A small network was shown many inputs. Here are its activations along a few directions, one row for each input.
Each table varies a few parts of the input and shows all the possible inputs, shuffled.
A made-up example of a description, with smaller parts first: ring(5) and (point or line(9) or (values(3) and line(6))).
Shared parts are said once, and a part with two or three values counts as separate values.

Other details of the inputs shift rows strongly along three fixed directions, in all tables alike. That doesn't count.

Rows:
x1: [ 4  0  2  8 -5 -1  1  3 -2 -6 12]
x2: [ 2 -4  1  6  0 -2 -8  2 -1 -5  6]
x3: [ 5  3  2  8 -6 -1 -1  3  0 -4 13]
x4: [ -3   0   5   9  -6  -2  -7   0 -10   9   6]
x5: [ 4  0  2  3 -2 -7 -7  2  0 -6  7]
x6: [ 7 -4  3  2 -4 -6 -4  3 -2 -2  5]
x7: [ -9   9  -3  -1   2   3  -1   4   8   7 -14]
x8: [  0   7  -4  -2  -1  -1  10  -4   2   8 -10]
x9: [ 6 -2  2  4 -4 -4  2  5 -7 -1 11]
x10: [  2   3   5  10 -11  -6  -1   1  -7   4   4]
x11: [ 4  6 -5 -7  7 -1  9  0  3 -1 -2]
x12: [ 3  1 -4 -8  9  3 -1  1  4  6 -5]
x13: [ 7 -4  2  2 -3 -6 -8  5  1  0  5]
x14: [ 4  3 -3 -8  7  3  8  0 -1  3 -3]
x15: [ 2  4 -4 -8  8  2  8 -3  1 -1 -3]
x16: [ 4  0  4  7 -3  0 -4  2 -2 -6  9]
x17: [-6  2  5 -6 10  1  3  1  5  6 -6]
x18: [ 3 -5  3  2 -1 -3 -6  2 -6 -1  8]
x19: [ 5 -3  5  2 -5  0 -5  5 -3 -1  8]
x20: [ 5  3  3  7 -5 -1 -3  3  1 -4 10]
x21: [ 0  2  6  8 -9 -4 -5  0 -7  6  3]
x22: [-10   9  -4   0   0   7  10   1   2   5 -10]
x23: [ 5  3 -5 -8  5  1 10  0  3  3 -3]
x24: [ 1  3 -5 -8 11  0 -1 -1  4  1 -4]
x25: [ 3  1 -2 -9  8  4  6 -1 -1  3 -4]
x26: [ -7   8  -3  -3   3   2   2   0   0   7 -11]
x27: [ 2  5 -3 -9 10  1  2 -1  2  0 -4]
x28: [ 4  1  3  5 -5 -2 -8  1  4 -5  8]
x29: [-3  1  2  9 -8 -3 -9  3 -6  5  2]
x30: [-5  3  4 10 -7 -5 -8  5 -7  4  3]
x31: [-1  6 -3 -6  8  8  1 -3  4  1 -2]
x32: [  3   3  -1 -11   6   5   1   1   4   4  -5]
x33: [-5  3  5 -7  9  0  4  1  6  5 -7]
x34: [ 2 -2  1  6 -2  0 -9  1  1 -4  8]
x35: [ 0  2  6  9 -8 -5 -7  1 -7  7  3]
x36: [ 5 -4  3  1 -5 -3 -9  5  1 -1  5]
x37: [-6  5  5 11 -9 -3 -9  8 -1  2  1]
x38: [-1  2 10  8 -3 -5  3  8 -5  2 13]
x39: [ 7  4  2  8 -5 -3 -1  6  1 -4 12]
x40: [ 0  0 -4 -9 10  4  1 -1  0  4 -4]
x41: [-1  2  3  9 -9 -4 -9  3 -5  4  1]
x42: [ 2  5 -3 -5  6  7  4 -3  6 -1 -4]
x43: [  0   9  -3  -2  -1   2   6  -2   2   6 -12]
x44: [ 3 -5  2  1 -3 -7 -8  3 -1 -4  6]
x45: [ 1 -6  0  1 -1 -5 -8  2 -3 -3  7]
x46: [ 2  6 -3 -5  6  7  3 -3  6  0 -3]
x47: [ -8   9  -1   0   1   6   3   2   3   5 -13]
x48: [-33 -49  -7   1 -13  14   9 -34 -18 -19   1]
x49: [  1   6   3  11 -10  -3   1   5  -9   4   7]
x50: [ 2  5 -2 -6 11  5  1  0  3  0 -4]
x51: [  3   2  -2 -10   8   2   2  -1   2   4  -4]
x52: [ 3  7 -2 -6  9  5  2 -1  5 -1 -3]
x53: [ 4 -6  1  2 -2 -6 -9  3 -1  0  6]
x54: [ 7 -2  3  5 -5 -3  2  6 -6  0 12]
x55: [ 1 -3  2  5 -4 -3  1  0 -6 -7  9]
x56: [ 3  4 -3 -5  8  5  8 -2  4 -2 -5]
x57: [ 2  3 -3 -5  8  5  5 -2  4 -2 -6]
x58: [-10   8  -2   0   0   8   7   0   0   5 -11]
x59: [-8  0  2 11 -6 -3 -8  4 -7  4  3]
x60: [ 6  1  3  5 -4 -3 -8  3  5 -5  6]
x61: [ 3  6 -5 -7  7  0 10 -1  4 -1 -2]
x62: [ 0  5 -3 -5 11  8  1 -2  3  1 -2]
x63: [ 2  4 -5 -5  7  4 10 -2  4 -2 -4]
x64: [ 2  5 -4 -5  6  7  7 -3  6 -1 -4]
x65: [-30 -51  -7  -1 -15  12   8 -32 -16 -14  -1]
x66: [  0   3   4   9 -10  -3  -5   2  -6   3   1]
x67: [ 4 -1  2  6 -3 -1 -8  2  2 -4  7]
x68: [ 5 -1  3  4 -2 -6 -5  3 -3 -5  8]
x69: [ 4 -6  3  1 -3 -5 -5  1 -3 -2  6]
x70: [ 4  1 -3 -7  5  3  8  0  2  3 -5]
x71: [ 2 -5  2  2 -5 -4  0  1 -6 -5  9]
x72: [ 4 -1  3  5 -2 -4 -4  2 -4 -6  8]
x73: [ -3   9  -2  -4   2   5   2  -3  -1   9 -10]
x74: [ 5 -5  3  3 -5 -4  0  2 -5 -2  8]
x75: [-2  2 -6 -8 10  3  1 -3  3 -1 -5]
x76: [-3  5  5 11 -7 -4 -5  6 -8  3  4]
x77: [  0   1  -3 -10   8   4   6  -3  -1   1  -4]
x78: [ 3 -5  2  3 -8  0  2  4 -4 -2 10]
x79: [ 3  1 -3 -9  7  3  2 -1  3  4 -6]
x80: [-10   8  -2  -3   1   5   2   1   5   5 -14]
x81: [ 3 -3  3  5 -2 -2 -6  2 -1 -7  7]
x82: [-8 -7  9  6  0 -4 -6  3 -3  1  7]
x83: [-35 -36  -3  -7  -2  18  23 -30 -10  -8 -10]
x84: [ 1 -1  2  6 -2  0 -9  1  1 -3  9]
x85: [ 1  4 -4 -5  7  7  8 -4  4 -2 -4]
x86: [ 3 -2  3  3  0 -6 -8  3 -4 -4  9]
x87: [  1   1  -3 -10   8   6  -1   1   4   5  -5]
x88: [ 2  4 -5 -9  6  2 11  0  0  2 -1]
x89: [ -5   9  -3   0   2   2   6   0   0   5 -10]
x90: [-4 -3 12  7 -2 -3 -2  5 -5  1  9]
x91: [ 7 -4  4  3 -3 -4 -4  5 -3 -1  6]
x92: [ 2  1 -3 -9  4  7  8 -1  2  3 -5]
x93: [ 19 -33 -17  -3 -30 -55 -24  -7  74 -33 -50]
x94: [-3 12 -4  0  2  0  9  3  0  6 -8]
x95: [  0   8   0  -2   2   2   5  -4  -1  10 -10]
x96: [ 1  5 -2 -6 10  7  2 -2  4  0 -3]
Each input here is: line(6) and (point or line(4) or line(11)).
Changing only the line(6) part turns x94 into x89. The same change can be made to x3. Which row results? -> x20
Changing only the line(6) part turns x42 into x34. The same change can be made to x19. Which row results? -> x87
Changing only the line(6) part turns x57 into x81. The same change can be made to x77. Which row results? -> x93
Which other rows does x41 become when the line(4) part takes its other values? List them by row number. -> x30, x35, x37

Rows:
x97: [-10 -39   7  12 -11   9 -16  -5 -13 -19  31]
x98: [-14 -34   6  17 -29  -5  -3  -6 -37   4  13]
x99: [-16   1  18  30  -5  -1 -32  10 -18  -2  26]
x100: [-10 -37  16  13 -15  -4  -2  -4 -20 -15  30]
x101: [ -1  26  -9 -11   9  22   9 -10   0  24 -20]
x102: [-20  -4  -7 -25  13   7  12 -12   0  13 -31]
x103: [ -1  -6 -13 -19  17  20  14 -21   9 -10 -11]
x104: [ 38   6 -17 -19   0 -48   2   7  72 -15 -52]
x105: [  2  -4 -19 -18  14  15  16 -19   7  -8 -10]
x106: [-18  25   7  -9  29   3   3   8   1  18 -15]
x107: [ -7 -13  -6 -20  13   9  26 -18   4  -5 -13]
x108: [-26  18 -14  -4   6  35  28 -13   5   0 -20]
x109: [  0  -4 -25 -19  12  14  18 -22   4  -8 -11]
x110: [ 16   7  18  16   1   3 -22  20 -19  -5  46]
x111: [-31   9  -8  -4   1  21  41 -10   4   4 -23]
x112: [ 41  88  30 -16  59  11   0  63 -20  48  47]
x113: [ 23 -28 -13  16 -42 -44 -39   1  40 -18 -31]
x114: [-17 -24  12  25 -35  -3   2 -10 -31   7  13]
x115: [  4 -14   8  17 -16 -10   3   4 -32  -8  39]
x116: [ 45  27   9  18 -19 -54 -59  40  43  -4  -8]
What is each input in this table made of? -> values(2) and (point or line(4) or line(5))
Changing only the values(2) part turns x108 into x111. The same change can be made to x101. Which row results? -> x114
Which other rows does x105 become when the values(2) part takes its other values? List them by row number. -> x104
Which other rows does x107 become when the line(5) part takes its other values? List them by row number. -> x100, x104, x112, x115
